W =
[[138 120 108 111 136 124 115 133 115 145 145]
 [122 149 156 126 145 115 148 132 142 143 117]
 [135 103 154 148 105 101 154 146 128 148 132]
 [140 108 100 144 105 128 137 143 136 148 144]
 [124 131 154 141 153 133 114 115 139 109 114]
 [126 147 157 140 100 111 151 144 147 147 121]
 [135 136 103 110 102 131 102 147 126 152 141]
 [124 105 152 148 107 103 153 139 143 140 122]
 [131 152 104 113 134 152 104 124 139 118 129]]
W[0][0]: 138
W[4][4]: 153
W[8][1]: 152
W[4]: [124, 131, 154, 141, 153, 133, 114, 115, 139, 109, 114]
W[5]: [126, 147, 157, 140, 100, 111, 151, 144, 147, 147, 121]
W[0][7]: 133
W[5][7]: 144
W[:, 8]: [115, 142, 128, 136, 139, 147, 126, 143, 139]
W[6]: [135, 136, 103, 110, 102, 131, 102, 147, 126, 152, 141]
W[0][5]: 124
W[7][5]: 103
W[5][0]: 126
W[1]: [122, 149, 156, 126, 145, 115, 148, 132, 142, 143, 117]
W[1][10]: 117
W[5][6]: 151
W[4][8]: 139
W[7][7]: 139
W[3][10]: 144
W[:, 7]: [133, 132, 146, 143, 115, 144, 147, 139, 124]
W[7][8]: 143
W[3][0]: 140
W[3][6]: 137
W[:, 1]: [120, 149, 103, 108, 131, 147, 136, 105, 152]
W[5][4]: 100
W[0][8]: 115
W[3][9]: 148
W[8][6]: 104
W[4][1]: 131
W[0][4]: 136
W[2][6]: 154
W[8][9]: 118
W[:, 9]: [145, 143, 148, 148, 109, 147, 152, 140, 118]
W[3][1]: 108

A = [111 124 127 107]
A[0] => 111
A[1] => 124

X =
[[132 133 119 135 127 116 140 127 136 142 116 131 131 132 127 117]
 [135 122 142 129 125 134 113 139 121 106 118 137 126 125 132 142]
 [110 140 125 123 132 134 142 122 141 137 138 120 127 138 131 121]
 [127 126 113 131 117 103 131 127 124 129 123 127 129 124 134 125]
 [142 107 132 116 123 128 122 127 119 128 129 130 127 122 125 132]
 [124 126 129 111 123 140 127 139 135 133 134 116 128 129 122 120]
 [135 123 119 135 122 102 120 126 125 120 117 131 129 116 140 128]
 [114 144 129 126 132 138 144 123 140 129 132 140 129 143 128 117]]
X[-8,-16]	132
X[-6]	[110, 140, 125, 123, 132, 134, 142, 122, 141, 137, 138, 120, 127, 138, 131, 121]
X[1,13]	125
X[7,-3]	143
X[-3,14]	122
X[-7,2]	142
X[6,-2]	140
X[-2,-3]	116
X[3,6]	131
X[5,7]	139
X[-1,6]	144
X[:, 4]	[127, 125, 132, 117, 123, 123, 122, 132]
X[-7,-15]	122
X[7,-14]	129
X[:, -8]	[136, 121, 141, 124, 119, 135, 125, 140]
X[-6,12]	127
X[:, 11]	[131, 137, 120, 127, 130, 116, 131, 140]
X[-8,3]	135
X[6,0]	135
X[-3,5]	140
X[-7]	[135, 122, 142, 129, 125, 134, 113, 139, 121, 106, 118, 137, 126, 125, 132, 142]
X[-7,-1]	142
X[4,-2]	125
X[-7,11]	137
X[-6,-7]	137
X[7]	[114, 144, 129, 126, 132, 138, 144, 123, 140, 129, 132, 140, 129, 143, 128, 117]
X[-7,14]	132
X[:, 5]	[116, 134, 134, 103, 128, 140, 102, 138]
X[:, 15]	[117, 142, 121, 125, 132, 120, 128, 117]
X[-8]	[132, 133, 119, 135, 127, 116, 140, 127, 136, 142, 116, 131, 131, 132, 127, 117]
X[-5,-12]	117
X[-5,-9]	127
X[-6,3]	123
X[7,-9]	123

arr =
array([[126, 124, 126, 120, 127, 122, 131, 129, 131, 130, 134, 131],
       [116, 116, 106, 115, 125, 117, 136, 118, 127, 129, 131, 135],
       [122, 119, 118, 114, 125, 117, 135, 126, 132, 130, 136, 134],
       [127, 123, 128, 118, 127, 120, 132, 131, 133, 130, 137, 132],
       [112, 109, 101, 103, 123, 108, 142, 119, 132, 132, 140, 140],
       [129, 127, 131, 125, 128, 126, 129, 130, 130, 129, 131, 129]])
arr[-6][0]: 126
arr[4]: [112, 109, 101, 103, 123, 108, 142, 119, 132, 132, 140, 140]
arr[3][7]: 131
arr[3]: [127, 123, 128, 118, 127, 120, 132, 131, 133, 130, 137, 132]
arr[:, -7]: [122, 117, 117, 120, 108, 126]
arr[-5][-6]: 136
arr[5][2]: 131
arr[1][10]: 131
arr[4][-7]: 108
arr[-3][8]: 133
arr[-1][-8]: 128
arr[0][8]: 131
arr[2][-12]: 122
arr[-2][6]: 142
arr[4][-5]: 119
arr[-2][0]: 112
arr[:, -1]: [131, 135, 134, 132, 140, 129]
arr[-5][1]: 116
arr[-6][-11]: 124
arr[-5][-3]: 129
arr[:, 6]: [131, 136, 135, 132, 142, 129]
arr[-6]: [126, 124, 126, 120, 127, 122, 131, 129, 131, 130, 134, 131]
arr[-2][-3]: 132
arr[-4][-5]: 126
arr[0][-1]: 131
arr[0][4]: 127
arr[0][10]: 134
arr[-6][-6]: 131
arr[:, 2]: [126, 106, 118, 128, 101, 131]
arr[3][-9]: 118
arr[0][7]: 129
arr[:, 8]: [131, 127, 132, 133, 132, 130]
arr[3][0]: 127

a = 105,107,111,149,143,134,137,119,152,104
a[0] => 105
a[1] => 107
a[4] => 143
a[6] => 137

x =
[[146 108 113 154 112 137 121]
 [116 151 134 153 131 126 131]
 [116 149 111 154 111 149 117]
 [116 150 144 108 144 125 129]
 [141 121 149 102 149 109 150]
 [145 138 144 154 143 151 111]
 [119 147 112 148 112 119 133]
 [107 113 112 102 112 105 145]
 [114 140 140 102 140 109 116]
 [144 116 115 153 114 128 139]]
Indices start at 0.
row 0 col 0 => 146
row 7 col 5 => 105
row 7 col 3 => 102
row 7 col 2 => 112
row 7 col 6 => 145
row 2 col 1 => 149
row 4 col 3 => 102
row 7 col 0 => 107
row 2 col 4 => 111
row 0 col 5 => 137
row 8 col 0 => 114
row 5 col 5 => 151
row 1 col 0 => 116
row 3 col 4 => 144
row 3 col 2 => 144
row 6 col 2 => 112
row 0 col 4 => 112
row 3 col 5 => 125
row 8 col 5 => 109
row 6 col 5 => 119
row 0 col 2 => 113
row 9 col 3 => 153
row 0 col 6 => 121
row 6 col 0 => 119
row 3 col 0 => 116
